These are the activations of a small neural network, seen along a few directions. Each row is one input.
Each table varies a few parts of the input and shows all the possible inputs, shuffled.
Descriptions start from the smaller parts, as in this example, which fits no table here: line(4) and (point or ring(11) or (values(2) and ring(8))).
Shared parts are said once, and a part with two or three values counts as separate values.
(in the rows, 128 means zero)

Rows:
x1: [147 100 151 122 139  96  87 109  99 125 113 115  96 104 103 147 139]
x2: [144  92 151 130 136 103  90 108 102 125 107 117  95 103 101 145 143]
x3: [143 100  97 110 117 158 148 132 147 159 145 135 175 171 139 129 115]
x4: [ 87 168 163 140 132 129 134 133 136  97 126 101 116 105 159 120 128]
x5: [107 151 168 147 132 116 113 126 122  97 122 101 100  87 133 128 128]
x6: [146 109  96 102 119 151 146 133 143 159 151 132 176 171 143 130 111]
x7: [165  84 134 110 136 101 103 110  96 154 125 121 111 121  92 149 140]
x8: [ 87 172 136 135 130 160 157 137 158  97 133 110 127 123 164 118 115]
x9: [162  76 133 118 134 107 106 108  99 154 120 123 109 121  89 147 144]
x10: [128 130 103 125 121 168 155 147 158 145 140 122 170 168 158 113 117]
x11: [103 143 167 155 129 123 116 124 125  97 117 103  99  85 130 125 132]
x12: [ 88 166 142 137 125 157 155 133 169 101 132 110 130 120 165 111 119]
x13: [161  81 125 115 139 109 108 113  90 151 121 123 106 121  89 154 141]
x14: [102 149 160 152 135 125 118 129 115  94 118 103  97  87 128 133 129]
x15: [ 83 159 163 147 129 135 136 132 140  97 120 104 115 103 156 118 132]
x16: [ 92 157 112 130 119 164 162 149 158 124 140 113 151 155 161 117 110]
x17: [169  93 104  98 120 136 124 132 126 174 148 138 155 157 123 141 120]
x18: [ 93 151 119 133 115 161 159 145 169 128 139 113 154 152 162 110 114]
x19: [142 105  89 107 121 160 152 137 136 155 146 135 171 173 139 136 112]
x20: [ 82 166 156 145 134 138 139 137 129  94 121 104 112 105 154 126 129]
x21: [127 186 113 150 125  61 133 139 139  97 102 233 123 119  91  78 139]
x22: [166  84 104 107 117 143 126 131 130 174 143 141 154 157 120 140 124]
x23: [122 183 104 154 128  70 138 143 132  93  97 235 119 118  87  82 141]
x24: [119 124 164 146 131 106 102 107 107 104 117 104  94  91 113 146 154]
x25: [122 132 164 139 134 100  99 109 104 104 123 102  95  92 115 148 150]
x26: [127 136  95 122 125 171 158 152 147 141 141 122 166 170 157 120 114]
x27: [118 129 156 144 137 108 104 112  97 101 118 104  91  92 111 154 151]
x28: [124 177 111 158 122  67 137 138 143  97  95 235 122 116  89  76 143]
x29: [176  85 113 105 132 118 103 109  99 170 140 137 128 138 111 142 124]
x30: [131 139 102 116 123 161 152 148 155 145 145 119 171 169 161 114 113]
x31: [172  82 104 110 134 127 109 112  92 166 136 140 124 138 107 148 125]
x32: [143  97 142 127 142 105  92 113  92 121 108 117  92 103  99 152 140]
x33: [174  77 113 113 129 125 106 108 102 170 135 140 127 137 108 141 128]
x34: [ 92 175 142 129 127 151 152 133 165 100 137 107 131 122 168 113 115]
x35: [ 96 160 118 124 117 154 157 145 166 128 144 110 156 153 165 112 110]
x36: [165  89  96 104 122 144 129 136 119 170 144 141 150 159 119 147 121]
Changing only one part turns x34 into x8. The same change can be made to x21. Which row results?
Answer: x23
What is each input in this table made of?
Answer: values(3) and (point or ring(11))
Which other rows does x18 become when the values(3) part takes its other values? List them by row number.
Answer: x16, x35

Rows:
x37: [180  98 138 101 123  80  90  99 119 157 141 146 136 131 108 134 141]
x38: [139  95 125 152 136  87 107 118  75 117  98 151  85 101  58 155 164]
x39: [158 126 111 130 141  81 109 122 105 122 102 182 114 125  85 117 144]
x40: [184  68 157 121 117  70  75  93 107 164 123 148 115 106  83 135 153]
x41: [ 20 229 172 176 115 158 177 143 210  52 119  98 136 108 200  74 128]
x42: [128 103 110  98 110 191 167 138 190 170 156  87 182 184 172 121 104]
x43: [106 114  98 128 121 218 174 157 156 138 145  80 176 176 177 142 113]
x44: [ 39 240 183 169 128 125 150 145 167  56 122  98 110  88 186  86 121]
x45: [156 135 116 100 108 126 130 134 159 170 165 142 180 161 154 107 108]
x46: [169  42 154 110 131 101  83  93  94 169 118  99 101 108  89 158 143]
x47: [161  87 124  90 132 149 118 108 124 173 151 105 126 136 138 144 108]
x48: [129 162  88 129 126 124 150 159 144 133 124 181 155 159 134  90 110]
x49: [147  86 123 120 146 140 102 117  74 131 128  86 112 129 114 180 138]
x50: [103 165  86 132 129 147 168 163 121 121 133 150 149 160 133 128 121]
x51: [151  56 143 140 138 126  85 109  64 138 112  89  91 104  87 178 149]
x52: [150 140  99 131 134 114 130 130 121 130 117 195 120 126 110 103 117]
x53: [124 142  94 133 137 134 147 134  99 117 127 164 113 127 109 142 127]
x54: [141 100 112 121 141 176 123 126  90 140 142  96 118 129 140 166 114]
x55: [164  94 133 150 135  72  93 115  95 131  87 181  93 101  60 118 157]
x56: [ 74 200 201 157 140  77 105 117 127  42 100 103  67  52 131 121 149]
x57: [166  72 135  89 138 114  98  99 106 163 136  96 120 135 114 158 132]
x58: [ 61 214 194 164 138 113 129 122 143  49 117 115  76  52 158 102 122]
x59: [123 122 103 121 134 189 146 155 112 144 150  80 154 159 164 152 110]
x60: [132 128 105 131 143  99 125 125  84 109 113 151 106 126  84 155 153]
x61: [144 109 115  90 124 162 140 136 147 177 160  88 161 167 161 130 102]
x62: [110 153  83 134 112 154 175 161 187 126 122 179 178 176 147  82 109]
x63: [ 83 162 218 175 136  67  84 114 118  56  85 106  47  30 100 124 158]
x64: [ 84 155  82 137 116 177 194 164 164 115 130 149 172 178 147 119 122]
x65: [174 113 126 102 117 114 110 106 136 167 156 157 144 131 132 121 115]
x66: [138 128 111 107  95 156 156 135 201 164 162 140 203 176 165  99 108]
Changing only one part turns x39 into x55. The same change can be made to x60. Which row results?
Answer: x38
What is each input in this table made of?
Answer: line(5) and (point or ring(5))
Which other rows does x51 become when the line(5) part takes its other values? List them by row number.
Answer: x43, x49, x54, x59

Rows:
x67: [167  62 130  93 151 142 102 112  88 172 134  67 101 130 111 167 120]
x68: [ 55 181 123 177 106 170 203 161 206  90 116 138 158 143 149  81 135]
x69: [181  79  75 140 143 129 112 132  72 149 105 180 125 143  84 137 131]
x70: [101 151 160 142 142 132 115 117  72 107 137  96  76  73 140 159 131]
x71: [103 150 127 138 149 116 131 108 103  71 107 142  81  99 106 151 147]
x72: [121  97 178 157 127 100  85 124 103  91  99  93  83  70  85 169 161]
x73: [129 136 114  97 112 187 138 129 169 163 187  73 185 175 204 126  85]
x74: [113 122 176 132 152 116  99 113  96 106 108  59  56  75 119 150 134]
x75: [113 233 132 127 140 115 144 151 135  87 144 150 131 118 167  99 113]
x76: [157  89 116 104 140 156 119 116  64 174 163 105 118 131 132 178 115]
x77: [167 172  82  89 134 138 143 151 130 155 169 157 170 169 162 117 103]
x78: [132 154  57 104 119 135 166 166 145 153 142 197 170 177 129 105  92]
x79: [162  61 104 128 132  88 107 116  77 158 104 142 131 151  63 152 169]
x80: [ 51 167 159 145 116 181 178 151 211  92 121  82 169 139 203  90 119]
x81: [163 128 220 123 110  17  54  68 164 136 117 166  90  58 100  80 149]
x82: [ 75 200 163 134 120 162 143 127 173  96 161  64 148 118 210 107  96]
x83: [222  65 171  86 107  39  65  68 153 197 143 174 134 106  95  95 132]
x84: [124 140 121 179 148 106 105 135  82  83  81 174  80  91  90 120 145]
x85: [107 121 151 170 135  62 100 119  87  94  80 136  85 102  70 137 182]
x86: [105 106 113 109 103 205 173 153 207 161 143  90 203 199 196 110 107]
x87: [158  90  81  99 145 140 135 106  95 139 131 150 124 152 100 170 133]
x88: [ 79 215 109 143 126 113 167 166 150  85 119 191 130 128 134  88 101]
x89: [178  36 134 117 122 127  91 121  92 155 124 101 127 126  78 185 146]
x90: [109 120  74 139  94 194 198 162 202 160 137 144 194 198 144 100 125]
What is each input in this table made of?
Answer: values(2) and (point or ring(5) or ring(6))
Changing only the values(2) part turns x88 into x78. The same change can be made to x71. Which row results?
Answer: x87
Which other rows does x82 become when the ring(5) part takes its other values? List them by row number.
Answer: x68, x75, x80, x88
Which other rows does x85 become when the values(2) part takes its other values? List them by row number.
Answer: x79
